Each row below is a small network's average activation on inputs in which a field has the value named, seen along a few directions.
Values that are neighbours, or in one group, have similar rows; names and order tell nothing.
In the rows, 500 means zero.
Strong random noise was added to every row along 7 fixed directions; ignore it. To show where, here is one row again and again, with new noise each time:
[404 423 882 509 560 412 369 204 535  67 417 715 228 369 245 546 510 469
 400 635 389 441]
[394 464 628 527 435 492 394 351 399 452 534 476 468 517 488 634 426 654
 485 657 718 319]
[204 313 569 487 349 391 538 604 461 258 403 637 554 301 352 620 421 599
 632 583 454 546]
[435 459 267 472 382 492 404 534 393 569 522 515 631 524 505 348 527 622
 328 588 524 389]
[606 579 455 418 711 423 672 673 475 532 350 581 611 729 663 634 317 347
 440 365 569 333]
[498 556 254 566 349 594 322 498 433 614 708 456 451 475 441 457 568 649
 609 564 623 476]
[498 510 276 445 527 420 503 566 478 443 526 678 506 570 406 377 430 448
 311 433 361 403]
[640 539 384 471 671 492 434 734 500 460 215 595 640 579 615 549 503 435
 516 421 504 383]
[305 400 612 381 484 335 811 549 452 386 443 612 588 529 503 545 335 394
 392 506 437 514]


Field RASU:
begon: [130 369 584 430 285 379 662 439 332 475 602 403 658 459 490 701 302 682
 448 648 679 395]
siroz: [456 549 640 506 515 539 671 493 584 437 471 435 449 424 480 645 564 412
 753 483 514 707]
mun: [330 436 323 456 281 509 516 427 416 642 522 357 761 504 523 355 508 703
 271 611 535 440]
debuf: [344 384 482 433 592 265 544 501 535 117 503 890 335 393 189 449 319 413
 310 385 123 475]
dopi: [708 606 442 517 664 569 421 531 488 609 419 457 539 661 656 455 576 441
 413 534 602 391]
niv: [490 431 537 565 487 507 515 562 529 555 476 413 522 443 475 567 429 584
 623 425 478 551]
duzub: [520 352 523 610 412 545 383 555 518 632 467 323 576 513 565 515 519 594
 522 543 610 482]
mozo: [508 481 367 439 478 537 599 656 534 605 296 389 788 409 599 302 649 484
 468 451 323 690]
duka: [267 363 449 546 430 366 356 582 452 353 609 704 420 417 338 732 217 721
 559 457 524 281]
bisu: [410 457 711 552 428 536 447 320 566 450 480 468 431 396 407 521 489 592
 536 538 466 546]
roni: [540 431 471 475 435 518 432 588 580 479 521 573 531 351 510 321 631 472
 507 469 301 670]
kote: [569 505 498 593 384 620 493 517 569 747 648 267 433 442 567 439 639 512
 690 464 538 697]
The values of RASU form a line.
Question: Which values are neighbours of mun? Give them in the order they are listed.
Answer: siroz, mozo
Question: Which values are neighbours of dopi? Give them in the order they are listed.
Answer: begon, debuf
Question: Which values are neighbours of niv? Give them in the order they are listed.
Answer: bisu, kote

Field DAT:
nimod: [506 509 307 441 528 441 543 623 432 520 502 583 591 613 589 590 387 511
 425 451 597 354]
lil: [532 604 180 543 364 598 376 473 508 529 736 506 367 382 314 384 735 547
 694 518 461 663]
bab: [371 422  49 437 394 462 411 784 339 555 369 572 810 513 542 510 415 710
 400 488 552 279]
zev: [510 460 510 532 565 464 585 635 556 577 478 518 540 590 525 522 364 415
 483 390 467 472]
nuf: [396 409 422 526 441 458 455 671 601 276 388 674 502 221 230 497 387 549
 698 373 206 613]
rure: [597 507 521 457 454 522 532 398 464 687 566 364 572 573 707 222 639 438
 252 637 536 559]
dape: [496 515 308 481 343 570 505 549 434 703 714 426 521 473 537 386 621 532
 541 518 542 570]
kani: [884 626 399 582 820 560 141 494 617 430 407 606 338 680 495 374 590 398
 284 390 372 305]
raz: [699 721 307 535 579 599 392 435 498 790 579 376 528 664 621 433 456 590
 452 394 587 393]
serer: [539 479 523 466 530 488 669 714 504 535 457 495 556 542 684 579 515 368
 645 440 546 634]
givuk: [446 561 460 499 472 513 474 275 476 483 604 482 453 588 342 425 529 512
 292 552 496 388]
riba: [605 534 568 518 654 512 559 647 564 561 303 448 567 545 596 612 448 439
 662 377 491 520]
The values of DAT form a line.
Question: Going along DAT from givuk by way of its neighbour lil, in what order are bab, nuf, kani, riba met?
Answer: bab, kani, riba, nuf
Question: What is the length, in steps, of the shortest route from rure to nimod?
Answer: 3
